Each row has a name. Each question is about the rows just above it.

Columns, left to right: X Y L B E
[135  51 132  74 127] : (216)
[ 78 138 149 105 147] : (153)
[150 134 140 126 156] : (114)
[ 90 125 156 118 148] : (170)
[193 142 154 160 109] : (7)
[104 145  88 148 103] : (146)
Which column holds [138 134 125 142 145] top down?  Y
Which column holds this, read top down? [ 78 150]  X
Which column holds this, read top down? [105 126 118 160 148]  B
Which column holds [127 147] top down?  E
Which column holds [149 140] top down?  L

Columns, left to right: U G P S Z N A
[126 149 139 127 139 114 110] -> (107)
[125 110 109 125 121 134 133] -> (153)
[152 139 193 142 125 147 154] -> (169)
[118 155 121 122 143 103  99] -> (7)
[129 145 143 128 137 119 115] -> (86)
[145 131 172 139 122 146 151] -> (114)
[120 154 123 123 143 104 101] -> (148)
[125 110 109 125 116 102  98] -> (51)
[125 110 109 125 116 134 133] -> (109)
[150 135 186 141 123 147 155] -> (170)
Which column holds this, read top down? [149 110 139 155 145 131 154 110]  G
Which column holds [143 116 116] top down?  Z
Which column holds [120 125] top down?  U
[133 154] is in which column, read top down?  A
Which column holds [125 152 118 129] top down?  U
[125 152 118 129 145 120 125 125 150] is in which column, read top down?  U

Columns, left to right: T W R H Q
[107 132  96 171 180] : (86)
[ 94 133  90 178 184] : (109)
[102 129 127 121 119] : (114)
[107 114 165  69  58] : (153)
[107 114 165  69 119] : (148)
[119  58] is in which column, read top down?  Q
[132 133 129 114] is in which column, read top down?  W

Columns, left to right: J F C V
[127 190 166  79] = (170)
[123 116 138 133] = (146)
[139 172 134 126] = (7)
[ 92  81 122 114] = (51)
[146  92  96  72] = (169)
[194 151 169 129] = (109)
[114  72] is in which column, read top down?  V
Which column holds this, read top down? [ 79 133 126 114]  V
Which column holds [123 139] top down?  J
Which column holds [134 122  96 169] top down?  C

Columns, left to right: kida detig sogan Kovul nar
[173 136 157  55 167] = (170)
[ 73 182  81  79 117] = (169)
[ 73 182 170  65 171] = (148)
Which column holds [136 182] top down?  detig
Which column holds [117 171] top down?  nar
[173  73] is in which column, read top down?  kida
Which column holds [55 79] top down?  Kovul
Which column holds [73 73] top down?  kida

Columns, left to right: Mifo malab dosen serin mev fogof vaneb tulo rida
[125 108 135 214 132 172 104 100 102] : (114)
[133 139 124  81 127 103 151 143 145] : (109)
[106 134 135 178 126 157  95 128 128] : (7)
Which column holds [135 124] top down?  dosen
[108 139] is in which column, read top down?  malab
Which column holds this, read top down? [103 157]  fogof
Which column holds this, read top down? [143 128]  tulo

Columns, left to right: Litu Paf Nuvi Duki bena
[189 176 132 157  96]  (7)
[ 90 133 140 107 165]  (86)
[ 90  48 140 107 165]  (51)
[ 91 140 139 104 160]  (109)
[ 90  48 138 120 160]  (146)
[132 140 140] is in which column, read top down?  Nuvi
Which column holds this, read top down? [165 165 160 160]  bena
Which column holds [157 107] top down?  Duki
Which column holds [104 120] top down?  Duki
Which column holds [107 107 104] top down?  Duki
Which column holds [140 139] top down?  Nuvi

Columns, left to right: Seve nuv rina doz dusiv Fil zabu Lev
[126 128 127 129 127 131 181 199]  (153)
[141 212 166 130 128 127 128 127]  (51)
[128 129 129 135 202 176 130 129]  (148)
[129 129 127 128 138 208 168 129]  (170)
[129 127 127 138 209 170 129 130]  (86)
[130 152 217 148 127 128 129 128]  (7)
[128 127 145 215 154 129 129 127]  (169)
[212 141 127 127 127 129 129 128]  (109)
[215 157 128 129 128 128 128 127]  (114)
[127 130 172 207 136 129 129 130]  (146)
Which column holds [128 212 215 127] top down?  Seve
[199 127 129 129 130 128 127 128 127] is in which column, read top down?  Lev
[128 127 128 127 130] is in which column, read top down?  Lev
Which column holds [217 145 127 128] top down?  rina
[129 127 127 217 145 127 128 172] is in which column, read top down?  rina
Which column holds this, read top down? [128 127 128 127]  Lev
Which column holds [128 212 129] top down?  nuv

Columns, left to right: gek gudu basip Dugas mimul
[154  72 103  47  80] = (109)
[ 68 191 176  65  63] = (153)
[ 68 191 176 138 144] = (146)
[128  58  88  67  64] = (169)
[154  72 103  47  55] = (86)
[58 72] is in which column, read top down?  gudu
[138  67  47] is in which column, read top down?  Dugas
Which column holds [ 65 138  67] top down?  Dugas
Which column holds this, read top down? [128 154]  gek
Which column holds this, read top down? [138  67]  Dugas
Which column holds this, read top down? [191 191  58]  gudu

Columns, left to right: fod kezi soz per Piba pido zetet Zoz Kod Limam
[128  85  82 115 147 141 100  50  44  73] = (153)
[119  68  43  60 104 129 119  77  51  62] = (107)
[ 55  72 110 134 119  77  38  47  92 132] = (86)
[ 60  52  86 134 165 150 115  97 116 166] = (170)
[150 110 107 135 166 165 122  68  55  82] = (114)
[ 41  52 100 138 144 116  80  89 132 176] = (51)
Which column holds [104 119 165] top down?  Piba
Which column holds [128 119] top down?  fod
Which column holds this, read top down? [ 51  92 116  55]  Kod
Which column holds this, read top down? [147 104 119 165 166]  Piba

Columns, left to right: gorod luver Rezo pur
[ 92  67 121 144]  (216)
[115 170  95  88]  (169)
[115 170 193  88]  (7)
[141 150  67  74]  (109)
[ 98  56 117 111]  (51)
[ 67 170 170 150] is in which column, read top down?  luver
Which column holds [ 95 193  67 117] top down?  Rezo
[ 67 170 170] is in which column, read top down?  luver
Which column holds [ 67 170] top down?  luver
Which column holds [ 88  74 111] top down?  pur

Columns, left to right: rakin Zilel Rer zefe
[149  88 171 121] -> (170)
[172 167 132  63] -> (146)
[154 141 128  78] -> (169)
[157 123 142  94] -> (153)
[ 96 168  95 130] -> (109)
[157 123 139  89] -> (7)
[138  89 164 136] -> (216)
[142  84 176 146] -> (114)
[ 95  74  92 148] -> (86)
[ 95 162  92 148] -> (148)
[115 118 127 162] -> (51)
[131  82 145 184] -> (107)
Which column holds this, read top down? [171 132 128 142  95 139 164 176  92  92 127]  Rer
[ 88 167 141 123 168 123  89  84] is in which column, read top down?  Zilel
[118  82] is in which column, read top down?  Zilel
[ 89 136] is in which column, read top down?  zefe
Which column holds this, read top down? [141 123 168 123  89  84  74 162 118]  Zilel
[157  96] is in which column, read top down?  rakin

Columns, left to right: bila Tibo Lolef matel lamef duta nog Koma
[ 99 163 115 115 132 132 121 128] = (153)
[146 112 145 145 152 125 131  59] = (51)
[ 83 102 148 148 125 116 161 182] = (169)
[ 86 147 116 116 143 160 137 150] = (216)
[ 85 155 109 109 142 158 137 141] = (7)
[ 97 183 103 103 109  98 152 103] = (107)
[140 153 151 151 132 121 145  88] = (86)
Which column holds this, read top down? [121 131 161 137 137 152]  nog
Which column holds this, read top down? [152 125 143 142 109]  lamef
Which column holds [116 160 158  98 121] top down?  duta
Which column holds this, read top down? [83 86]  bila

